Each row below holds a small network's activations on one record, seen along a few directions.
Each row is followed by the record's values for the fields BESU, KEP, ROLA, FIR.
A field that a record lacks is written absent.
The largest differences between rows may come from other fields.
In the rows, 500 means zero.
Strong random noise was added to every row along 3 fixed directions; ignore it. To show where, here is one row again and again, with new noise each time:
[545 542 541 402 462 456 470 477 480 473 602 520 488 390 358 618 274 152]
[520 543 520 411 449 451 470 511 498 484 547 511 478 420 390 585 307 197]
[586 377 690 544 552 549 430 427 503 348 643 574 552 423 352 612 332 199]
[447 732 322 291 491 428 456 510 441 589 565 339 536 338 439 404 392 343]
[438 580 422 422 452 449 455 587 528 523 422 432 488 476 488 430 438 381]

[413 455 556 605 511 495 530 432 594 329 539 579 518 509 540 468 564 523] : BESU: nar / KEP: diz / ROLA: absent / FIR: absent
[675 528 670 485 511 503 401 522 520 304 563 631 658 443 429 566 387 530] : BESU: bugu / KEP: kisik / ROLA: absent / FIR: absent
[592 552 518 530 410 448 556 561 536 630 431 497 405 487 460 693 292 305] : BESU: pav / KEP: gurek / ROLA: absent / FIR: absent
[545 443 551 507 408 430 634 517 508 613 467 535 507 535 443 624 471 424] : BESU: bugu / KEP: geze / ROLA: absent / FIR: absent
[476 366 428 543 613 703 565 545 560 364 633 384 345 507 583 426 570 491] : BESU: pav / KEP: mato / ROLA: absent / FIR: absent
[528 351 642 682 486 498 468 646 622 279 464 640 526 563 590 545 378 323] : BESU: gepo / KEP: kisik / ROLA: absent / FIR: absent
[406 647 271 409 266 488 589 594 544 641 225 523 270 622 525 507 523 410] : BESU: bugu / KEP: diz / ROLA: damid / FIR: sisir
[464 546 479 467 601 558 410 449 471 520 543 404 583 452 495 474 452 499] : BESU: bugu / KEP: kisik / ROLA: damid / FIR: fata
[588 271 512 389 432 533 622 366 509 574 617 670 230 668 447 781 473 330] : BESU: nar / KEP: geze / ROLA: damid / FIR: fata
[515 309 661 720 585 596 463 525 480 366 521 521 557 529 429 475 480 489] : BESU: pav / KEP: mato / ROLA: faf / FIR: sisir
[660 220 636 532 512 493 528 490 490 433 570 642 435 590 418 610 439 399] : BESU: pav / KEP: gurek / ROLA: faf / FIR: sisir
[550 349 723 623 621 644 416 419 361 439 416 562 752 569 477 538 591 744] : BESU: bugu / KEP: diz / ROLA: faf / FIR: fata
[390 577 351 423 489 472 563 545 389 694 372 425 544 595 510 511 545 681] : BESU: pav / KEP: diz / ROLA: faf / FIR: fata
[607 446 665 474 634 542 460 347 446 386 738 415 492 295 448 492 364 417] : BESU: bulu / KEP: gurek / ROLA: absent / FIR: absent
[586 527 524 490 521 539 416 422 372 426 478 456 618 476 388 488 621 664] : BESU: bugu / KEP: diz / ROLA: faf / FIR: sisir
[678 527 604 421 408 268 482 363 605 352 633 798 560 511 447 684 360 440] : BESU: nar / KEP: gurek / ROLA: absent / FIR: absent
[622 339 759 609 673 583 386 474 349 522 403 520 628 537 485 556 535 614] : BESU: bugu / KEP: gurek / ROLA: faf / FIR: fata
[503 601 429 401 450 447 566 413 473 578 459 428 522 536 533 515 491 471] : BESU: bugu / KEP: geze / ROLA: absent / FIR: absent
[520 621 516 284 442 357 481 350 450 631 615 556 517 481 413 671 383 345] : BESU: bulu / KEP: gurek / ROLA: faf / FIR: fata
[458 441 577 516 278 360 561 529 554 432 429 711 365 569 422 689 348 273] : BESU: nar / KEP: diz / ROLA: faf / FIR: sisir
[489 485 310 405 568 638 547 194 663 364 873 533 484 334 556 462 647 439] : BESU: pav / KEP: diz / ROLA: absent / FIR: absent
[412 618 225 390 378 454 550 579 655 548 477 446 372 368 682 389 423 438] : BESU: pav / KEP: mato / ROLA: absent / FIR: absent
[490 286 698 741 649 561 427 435 642 344 551 514 692 517 568 296 765 747] : BESU: bugu / KEP: gurek / ROLA: absent / FIR: absent
[440 535 491 591 624 474 319 413 486 254 738 472 758 351 588 180 649 711] : BESU: nar / KEP: mato / ROLA: faf / FIR: sisir
[573 497 515 412 368 275 474 330 571 472 499 789 618 739 511 687 628 663] : BESU: nar / KEP: geze / ROLA: faf / FIR: fata
[667 532 459 410 544 444 547 250 348 563 716 531 458 455 270 690 425 318] : BESU: pav / KEP: geze / ROLA: damid / FIR: sisir
[391 462 541 550 339 392 561 648 679 472 403 583 400 509 551 572 501 409] : BESU: bulu / KEP: mato / ROLA: absent / FIR: absent
[600 623 498 416 614 519 375 445 381 478 581 409 616 388 349 450 566 565] : BESU: bugu / KEP: kisik / ROLA: damid / FIR: sisir
[368 428 457 614 462 511 577 715 603 562 288 431 492 560 601 391 628 620] : BESU: bugu / KEP: mato / ROLA: absent / FIR: absent
[592 495 623 621 705 624 430 446 418 423 704 571 552 317 345 476 374 291] : BESU: pav / KEP: kisik / ROLA: damid / FIR: sisir
[411 506 435 454 500 510 602 486 543 582 441 420 422 575 583 358 595 691] : BESU: nar / KEP: geze / ROLA: absent / FIR: absent
[491 434 683 628 450 477 561 516 536 377 449 778 424 482 505 637 395 316] : BESU: nar / KEP: diz / ROLA: absent / FIR: absent
[437 420 398 484 272 427 572 497 753 383 461 690 388 568 618 576 636 380] : BESU: bugu / KEP: diz / ROLA: absent / FIR: absent
[547 490 675 575 597 533 458 329 488 380 606 610 619 427 531 449 557 497] : BESU: bulu / KEP: geze / ROLA: absent / FIR: absent
[494 476 517 403 377 365 476 387 517 493 547 662 548 603 586 594 528 480] : BESU: bulu / KEP: geze / ROLA: faf / FIR: fata
[606 553 641 406 328 462 592 588 393 532 364 582 483 445 361 720 184 414] : BESU: bugu / KEP: diz / ROLA: absent / FIR: absent
[393 531 440 546 476 449 479 725 540 557 343 435 475 550 500 365 493 519] : BESU: pav / KEP: kisik / ROLA: faf / FIR: sisir
[459 473 663 669 482 599 453 733 590 417 277 469 465 588 544 440 521 536] : BESU: bugu / KEP: kisik / ROLA: absent / FIR: absent
[492 413 584 547 470 523 455 350 595 321 637 629 455 489 447 565 465 300] : BESU: bulu / KEP: mato / ROLA: damid / FIR: sisir
[616 537 623 494 530 541 587 551 328 619 473 445 573 482 377 514 385 652] : BESU: pav / KEP: geze / ROLA: absent / FIR: absent
[601 275 631 444 465 468 629 532 560 549 317 602 312 639 467 696 411 358] : BESU: bugu / KEP: gurek / ROLA: absent / FIR: absent
[561 620 425 374 373 381 484 275 519 554 693 554 481 376 432 626 446 353] : BESU: nar / KEP: geze / ROLA: damid / FIR: sisir
[484 410 499 470 567 459 406 468 541 435 578 472 575 353 458 412 650 495] : BESU: bugu / KEP: kisik / ROLA: faf / FIR: sisir

Here are new rows. What are their fields?
[568 563 546 382 566 456 539 379 249 708 626 437 639 478 366 667 369 511] : BESU: pav / KEP: geze / ROLA: faf / FIR: fata
[615 440 834 723 755 661 406 520 398 311 706 466 742 344 336 467 410 519] : BESU: pav / KEP: kisik / ROLA: absent / FIR: absent
[531 488 424 418 321 315 449 301 643 343 591 758 648 490 504 549 629 491] : BESU: bugu / KEP: diz / ROLA: faf / FIR: sisir
[370 537 513 521 260 320 597 690 670 474 284 652 278 627 567 640 369 319] : BESU: nar / KEP: mato / ROLA: absent / FIR: absent
[521 354 639 697 538 528 558 513 520 452 396 537 540 671 536 508 558 610] : BESU: pav / KEP: geze / ROLA: absent / FIR: absent
[490 549 442 530 592 546 514 496 488 391 735 455 561 367 527 425 468 394] : BESU: pav / KEP: mato / ROLA: absent / FIR: absent
[528 435 603 422 324 623 680 631 486 594 289 536 318 631 413 717 365 434] : BESU: bugu / KEP: diz / ROLA: absent / FIR: absent
[548 559 495 496 541 577 488 513 305 640 589 444 560 506 490 477 525 613] : BESU: pav / KEP: geze / ROLA: faf / FIR: fata
[583 655 377 380 647 488 425 195 423 420 748 395 833 409 557 323 693 719] : BESU: bugu / KEP: geze / ROLA: absent / FIR: absent
[310 491 364 544 411 523 501 620 724 338 465 496 349 549 757 302 655 451] : BESU: bulu / KEP: mato / ROLA: absent / FIR: absent
[542 425 572 509 378 436 445 555 579 326 589 662 438 446 496 608 265  93] : BESU: bugu / KEP: kisik / ROLA: faf / FIR: sisir
[490 542 512 575 631 529 411 540 426 454 624 389 609 363 420 368 416 488] : BESU: pav / KEP: kisik / ROLA: faf / FIR: sisir
[569 178 755 791 677 720 367 373 634 188 591 601 575 576 450 463 577 429] : BESU: bugu / KEP: kisik / ROLA: damid / FIR: sisir
[540 366 541 524 627 665 652 409 467 564 589 412 445 546 448 484 495 531] : BESU: pav / KEP: geze / ROLA: absent / FIR: absent
[542 647 378 279 498 353 476 323 367 586 708 526 638 396 504 471 440 646] : BESU: nar / KEP: geze / ROLA: faf / FIR: fata
[467 536 568 520 408 381 470 587 579 444 399 472 362 507 596 509 445 411] : BESU: bulu / KEP: gurek / ROLA: absent / FIR: absent
[562 504 414 518 562 535 430 214 519 493 831 572 583 416 509 503 595 544] : BESU: pav / KEP: geze / ROLA: damid / FIR: fata
[543 506 615 667 740 705 489 428 350 487 628 320 684 439 460 282 662 744] : BESU: pav / KEP: geze / ROLA: absent / FIR: absent
[487 526 557 551 524 424 451 408 583 234 747 622 598 394 551 459 481 413] : BESU: nar / KEP: mato / ROLA: absent / FIR: absent
[379 430 453 628 368 469 634 691 621 497 191 558 369 724 591 515 544 554] : BESU: pav / KEP: diz / ROLA: absent / FIR: absent
[612 498 691 522 478 511 382 646 408 459 388 506 625 407 365 453 298 587] : BESU: bugu / KEP: kisik / ROLA: faf / FIR: sisir
